A small network was shown many inputs. Here are its activations along a few directions, one row for each input.
In each table, some parts of the input vary, and every possible input appears once, in random order.
A made-up example of a description, with smaller parts first: one of 5 places around a ring, together with either a single point or one of 9 places along a line or (one of 3 separate values, together with one of 4 places along a line).
Shared parts are said once, and a part with two or three values counts as separate values.

Table:
r1: [-2, -20, 6, 18, 7, 1, 15, 31, -3, -31, 15, -9, -23]
r2: [4, -2, -23, -3, 1, -33, 1, -17, 20, 37, 27, 37, 42]
r3: [-4, -32, 12, 12, 14, -7, 21, 18, -7, -32, 1, -13, -25]
r4: [-9, -7, 3, -18, 7, -10, -5, -38, -3, 39, -11, 22, 28]
r5: [2, -7, 8, 16, 4, 7, 10, 36, -11, -37, 4, 0, -26]
r6: [5, -25, -10, 31, 11, -28, 39, 31, -1, -30, 31, 13, -12]
r7: [9, -13, -8, 29, 8, -23, 34, 35, -8, -36, 19, 22, -16]
r8: [2, 16, -5, -16, -5, 4, -29, -13, 10, 30, 0, 24, 29]
r9: [0, -23, -6, 17, 20, -13, 31, 18, -27, -34, 1, 14, -23]
r10: [-7, 29, 4, 28, -18, 0, 2, 7, -6, -46, -4, -60, -39]
r11: [-5, -7, -1, -20, 6, -11, -16, -30, 14, 35, -3, 11, 30]
r12: [0, -10, 19, 5, -3, 22, 8, 25, -1, -33, -11, -38, -33]
r13: [0, 2, -18, -16, 12, -17, -5, -30, -7, 32, -2, 37, 33]
r14: [3, 25, -2, -21, -17, 27, -37, -11, 24, 36, -2, -9, 22]
r15: [6, -1, 3, 8, 4, 18, 16, 25, -22, -34, -11, -11, -33]
r16: [-9, -33, 15, 14, 14, -6, 32, 9, -24, -28, -6, -1, -28]
r17: [-7, 53, -10, -6, -27, -5, -36, -40, 15, 22, -8, -36, 13]
r18: [-2, 13, 10, -25, -9, 18, -20, -32, 3, 39, -23, -3, 18]
r19: [7, 23, -10, -24, -4, 14, -21, -24, -1, 32, -14, 12, 22]
r20: [3, 1, 12, 10, -9, 31, 1, 37, 3, -32, 3, -34, -32]
r21: [2, 14, 5, -26, -10, 17, -30, -23, 20, 34, -16, -14, 20]
r22: [-4, -11, 23, 6, -2, 23, 18, 16, -18, -29, -18, -27, -36]
r23: [-2, 4, -7, -15, -2, -2, -24, -17, 17, 37, 11, 15, 32]
r24: [8, 10, -21, -5, -2, -26, -5, -13, 12, 30, 16, 46, 39]
Question: Changing only one part turns r11 into r3. The same change can be made to r14. Which row results?
Answer: r20
Question: What is each input in this table made of?
Answer: one of 2 separate values, together with either a single point or one of 11 places along a line

Table:
r25: [12, -6, -1, 15, -2, 9, 8, 44, 7, -27, 21, 3, -14]
r26: [6, -6, -14, -3, 6, -32, 3, -20, 15, 26, 11, 30, 30]
r27: [-5, -6, 20, 7, -6, 12, 2, 15, -4, -21, -6, -28, -29]
r28: [-7, 10, 6, -17, -7, 11, -30, -23, 15, 21, -9, -14, 18]
r29: [1, 12, 13, 14, -12, 14, 12, 11, -10, -26, -13, -24, -28]
r30: [-3, 10, -24, 5, 2, -34, -6, -22, 2, 21, 19, 34, 28]
r31: [2, -8, -4, -22, 14, -1, -9, -17, -9, 27, -13, 39, 24]
r32: [9, 14, -13, -10, -7, 5, -20, 8, 24, 26, 17, 23, 28]
r33: [-5, -8, -12, 30, 11, -32, 25, 17, -15, -35, 23, 12, -12]
r34: [-5, 13, 12, -18, -11, 8, -25, -22, 12, 26, -8, -11, 16]
r35: [0, -37, 5, 11, 15, -4, 37, 17, -16, -14, 11, 14, -12]
r36: [3, -25, -3, 21, 15, -30, 35, 21, -3, -29, 13, 9, -10]
r37: [0, 30, 3, -10, -19, 10, -16, -24, 4, 25, -16, -7, 14]
r38: [3, 27, -8, -18, -13, 9, -22, -24, 6, 20, -12, -18, 13]
r39: [-2, 3, 7, 10, 1, 19, 1, 14, -7, -23, -7, -33, -31]
r40: [-2, -16, -8, -15, 8, -8, 6, -19, 3, 39, 5, 35, 29]
r41: [-8, -9, 13, 7, -2, 15, -2, 14, -2, -26, -8, -30, -27]
r42: [-1, 21, -2, -14, -4, 14, -27, -21, 8, 25, -9, -17, 13]
r43: [2, 9, 2, 5, -7, 13, 7, 12, -8, -30, -10, -35, -30]
r44: [1, -27, 9, 3, 22, 2, 21, 18, -24, -26, -8, 20, -19]
Question: Changing only one part turns r37 into r29. The same change can be made to r32. Which row results?
Answer: r25
Question: What is each input in this table made of?
Answer: one of 2 separate values, together with either a single point or one of 4 places along a line or one of 5 places along a line
Question: Change only the choice among 2 separate values in r33. List by row number the other rows that result.
Answer: r30

Table:
r45: [1, 7, -15, 1, 0, -12, -2, -10, 3, 12, 8, 12, 13]
r46: [-2, 11, 5, -7, -7, 13, -10, -8, -2, 11, -7, -6, 2]
r47: [-3, -16, 12, 28, 2, -1, 30, 31, -14, -52, 3, -30, -44]
r48: [-2, 10, -2, -3, -8, 2, -16, -1, 10, 4, 4, -5, 7]
r49: [-1, -7, 1, -3, 4, -2, 0, -4, 4, 14, 2, 15, 12]
r50: [1, 11, -6, 1, -1, -12, -8, -8, 6, 10, 6, 7, 13]
r51: [3, -20, 7, 21, 10, 5, 28, 42, -18, -49, 4, -5, -37]
r52: [5, 12, -1, -6, -8, 12, -11, -1, 11, 10, -3, -11, 4]
r53: [-3, -1, 0, -10, 5, 1, -5, -13, -3, 9, -7, 1, 9]
r54: [-2, -11, 2, -10, 6, 0, -5, -6, 2, 13, -1, 7, 7]
r55: [-2, 6, 2, -8, -2, 2, -6, -15, -3, 9, -14, 0, 2]
r56: [3, -2, -4, -5, -2, -9, 5, -5, 3, 12, 5, 15, 14]
Question: What is each input in this table made of?
Answer: either one of 2 separate values or one of 10 places around a ring
Question: A walk changes only the place on the ring of 10. It starts at r55 and steps to r46. List the rest of the walk in order.
Answer: r52, r48, r50, r45, r56, r49, r54, r53
